A small network was shown many inputs. Here are its activations along a few directions, one row for each input.
Each table varies a few parts of the input and shows all the possible inputs, shuffled.
A made-up example of a description, with smaller parts first: one of 4 places along a line, together with either a single point or one of 9 places around a ring or (one of 3 separate values, together with one of 8 places around a ring).
Shared parts are said once, and a part with two or three values counts as separate values.
In the rows, 128 means zero.

Table:
R1: [113 131 122  73 127 142 119 166 146 100 146 126 108  84 111 156]
R2: [154 138 105 117  80 148 171 114 166 160 143 104 135 124 104 158]
R3: [ 63 190 208 249 123  71 157 165  59 138 115 210 122 116 146 110]
R4: [149 127  89 101 115 110 146  98 170 163 162 117 171 112 152 170]
R5: [117  74  87  85 130 119  92  88 150 112 130 119 154 145 139 111]
R6: [108 133 182 212 170  50 127 131  74 106 138 139 127 135 161  63]
R7: [151 148 109 102  88 161 152 127 127 126  96  92 125 106  83 136]
R8: [160  83 127 106 146 166  83 144 137 114 149 104  70 127 131 146]
R9: [144 152 130 106 106 190  98 146 128 122  98 108 114  90 102 147]
R10: [152  90 122  88 160 167  98 113 137 110 162 121 145 173 121 133]
R11: [ 93 193 187 189 177 108 169 162  78 149  53 173 124 189 139  59]
R12: [133  76  70 107 117 104 124  82 162 136 146 121 141 134 148 147]
What is each input in this table made of?
Answer: either one of 3 separate values or one of 9 places around a ring

Table:
R13: [109 121 180 181 155  96 118 130  95  88 159 158 156 149 146  88]
R14: [154  97  71  73 155 170 107 106 190 132 145 129 176 151 168 156]
R15: [124 164 120 170  95 128 188 124 123 148 103 135 127 159 134 102]
R16: [119 162 122 162 102 118 161 118 116 183  88 154 129 148 144 119]
R17: [ 93 114 167 178 156 102 113 147 108  92 142 191 144 146 183  88]
R18: [102 127 163 172 157  66 111 151  96  93 147 118 147 128 133  73]
R19: [113 113 162 172 159  93 109 142  96 116 140 174 123 144 180  99]
R20: [ 88 126 166 165 157  66 114 136  86 113 158 118 146 150 126  92]
R21: [158  93 104  53 139 250  54 134 150 105 105  90  99 180  62 100]
R22: [119 114 162 178 168  81 118 121  86  95 139 143 127 145 140 110]
R23: [131 182 111 129 145 101 159 121 111 177  79 157 133 150 166 140]
R24: [135 125 132 140  72 149 145 162 151 131 158 148 114  81 129 173]
R25: [145 112 114 141  93 133 137 157 143 152 132 137  85  65 136 185]
R26: [123 185 110 139 140 113 178 135 129 152  73 160 141 142 162 127]
R27: [131 135 139 136  75 143 139 139 129 118 168 127 125  73 103 171]
R28: [163 103  69  79 160 161 109  97 178 152 161 107 152 171 154 164]
R29: [147 167 122 112 122 148 163 160 166 144 177 142 114  88 134 180]
R30: [151  69  79  92 127 139 105  63 165 122 153  91 128 145 110 145]
R31: [101 132 113 122 102  98 111 128 122 140 137 108 106  41  91 173]
R32: [ 73 123 230 114 196 182  83 171  67  76  98 143  66 163 125  72]
R33: [127 176 171 106 126 204 146 177  77 134  18 107  87 172  65  83]
R34: [107 141 155 164 203  99 132 159 124 112 161 179 153 158 175  99]
R35: [120 173 148 155 109  90 161 114 126 163  85 110 156 114 104  88]
R36: [169  65  86  92 112 157 122 105 193 122 143 102 137 141 161 127]
R37: [166  57  69  81 108 150 123  97 156 111 145  98 130 171 142 144]
R38: [148 151 120  97 125 130 158 161 142 143 156 133 108  95 143 208]
R39: [145 114 127 122  91 126 148 139 116 129 149 120 103  64 100 185]
R40: [172  79  88  90 107 160 111  74 156  92 153  97 156 135 128 121]
R41: [149  80  83  67 108 125 109  86 144  90 145  64 150 115 117 103]
R42: [132  86  79  78 119 118  75  61 146 119 140  76 150 127 119 128]
R43: [131 161 161  86 112 220 105 200 132 118 120  99  33 111  42 138]
R44: [109 147 132 113  88  98 120 138 141 117 143 108 116  45 104 159]
R45: [120 161 143 164 105 114 146  97  92 168  85 146 164 145 116 131]
R46: [107 173 133 171  92 118 169 114 124 147  92 138 146 139 116 101]
R47: [107 152 132 159 120  84 140 103 110 181  59 127 160 104  89 113]
R48: [117 128 148 159 211  78 122 144 123 134 150 170 121 156 163 122]
Changing only one part turns R48 into R23. The same change can be made to R22. Which row results?
Answer: R45
What is each input in this table made of?
Answer: one of 4 separate values, together with either a single point or (one of 2 separate values, together with one of 4 places along a line)
Which other rows does R30 become when the place on the line of 4 takes its other values? List them by row number.
Answer: R28, R37, R42
List by row number the other rows that have the choice among 4 separate values in common with R38.
Answer: R24, R25, R27, R29, R31, R39, R43, R44

Table:
R49: [159  86  85  48 139 176  75 166 176 148 177 110 103 132 129 187]
R50: [140 110 109 116 159  87  97  44 123 121 106  97 180 156 153  78]
R51: [ 96 142 188 156 187  79 149 181 120 109 167 193 136 155 166 123]
R52: [137 105  38  53  99 159 109 124 205 164  78 104 152 182 115 138]
R53: [148 103 124 137 151 110 114  66 148  71 154  91 168 156 134  60]
R54: [137 186 166 161 117 188 119 156  97 132  61  96  80 111  99  81]
R55: [106 158  66 151  76  72 196  81 148 188  94 120 139  91 117 162]
R56: [166 167 107 146  64 102 184 107 114 155 138 109 141  58 139 166]
R57: [132 165 199 157 116 190  99 166  64  94 103 130  80 108  74 127]
R58: [139 133 110 158  76 120 156 114 100 137 162 143 124  39 127 195]
R59: [149  68  46  62  91 159 111 147 184 145 110  87 116 167 122 136]
R60: [111  94 167 168 158  79 134 157  66 127 138 196 116 150 175 123]
R61: [126  75 135 112 188  96  76 113 131  96 203 110 135 125 130 121]
R62: [ 89 189 159 133 126 173 155 144  93 145  33 120 114 147  50  94]
R63: [104  62 142 148 146 125  88  66 153  73 194 121 146 144 126  88]
R64: [112 162 212 109 131 146 107 190 103 111 116 124  49 114  65 135]
R65: [112 170 145 159 173  82 189 118  85 137  84 191 175 189 170  94]
R66: [120 164 106 136 112 104 166 149 137 123 173 130 129  35 129 201]
R67: [131 144 158 181 160  95 158 137 115 156 118 175 146 162 200  77]
R68: [145  77  97  70  93 217  78 134 199 128 152 114 134 139 138 173]
What is each input in this table made of?
Answer: one of 4 places along a line, together with one of 5 separate values
Changing only the place on the line of 4 turns R58 into R56. The same change can be made to R60. Which row results?
Answer: R67
Start at R61 and move only the place on the line of 4, one step at a time. The first step leads to R63. Which rows follow, in order?
Answer: R53, R50
Which other rows does R50 become when the choice among 5 separate values takes its other values? List them by row number.
Answer: R52, R55, R62, R65

Table:
R69: [126  40  67  81 130 160  57 117 178  70 201 120 158 137 131 147]
R70: [ 91 124 199 184 168  90  91 155 116  62 165 212 163 174 157  84]
R71: [ 88 164 121 202 121  75 210 120 100 138 103 188 153 161 157 124]
R72: [174  67  82  82 149  90  93  87 177 132 193  86 140 145 159 152]
R73: [164 115  75  72 112 186 153 109 157 164 149  97 142  64 137 219]
R74: [ 79 212 188 206 128 100 159 152  93 146  94 156  89  92  83 161]
R75: [ 89 151 123 184 166  61 165  99  64 142  93 141 198 133 153  54]
R76: [176 104  78  68 110 108 149  82 213 119 147  61 170 130 154 117]
R77: [163 102  83  42 123 191 102 147 164 155 103  73  55 145  93 127]
R78: [175 126 105 101  60 175 115 108 142 141 152  80 100  61  50 201]
R79: [133 212 162 193 106  87 137 159  87 148 114 196 143 108 164 169]
R80: [179  71  41 106  71 107 171 100 176 148 140  95 130 105 145 167]
R81: [144  71 105  60 158 232  94  94 171  95 137  77  82 150 130 128]
R82: [ 81 120 161 160 165  36 113 130  65 116 161 203 210 174 162  96]
R83: [ 83 175 206 177  94 110 101 182  70 164  56 145  97  95 106  82]
R84: [120 178 185 157 163 125 151 199 100 133  74 161  75 177 108  63]
R85: [110 159 199 171 179 137 131 151  55  60 107 142 127 168 129  74]
R86: [129 113 123  59 102 234 110 114 175 173 116  70  73  85  86 139]
What is each input in this table made of?
Answer: one of 2 separate values, together with one of 9 places around a ring
Changing only the choice among 2 separate values turns R79 into R73. The same change can be made to R75. Which row results?
Answer: R76
Which other rows does R77 become when the choice among 2 separate values takes its other values? List them by row number.
Answer: R84
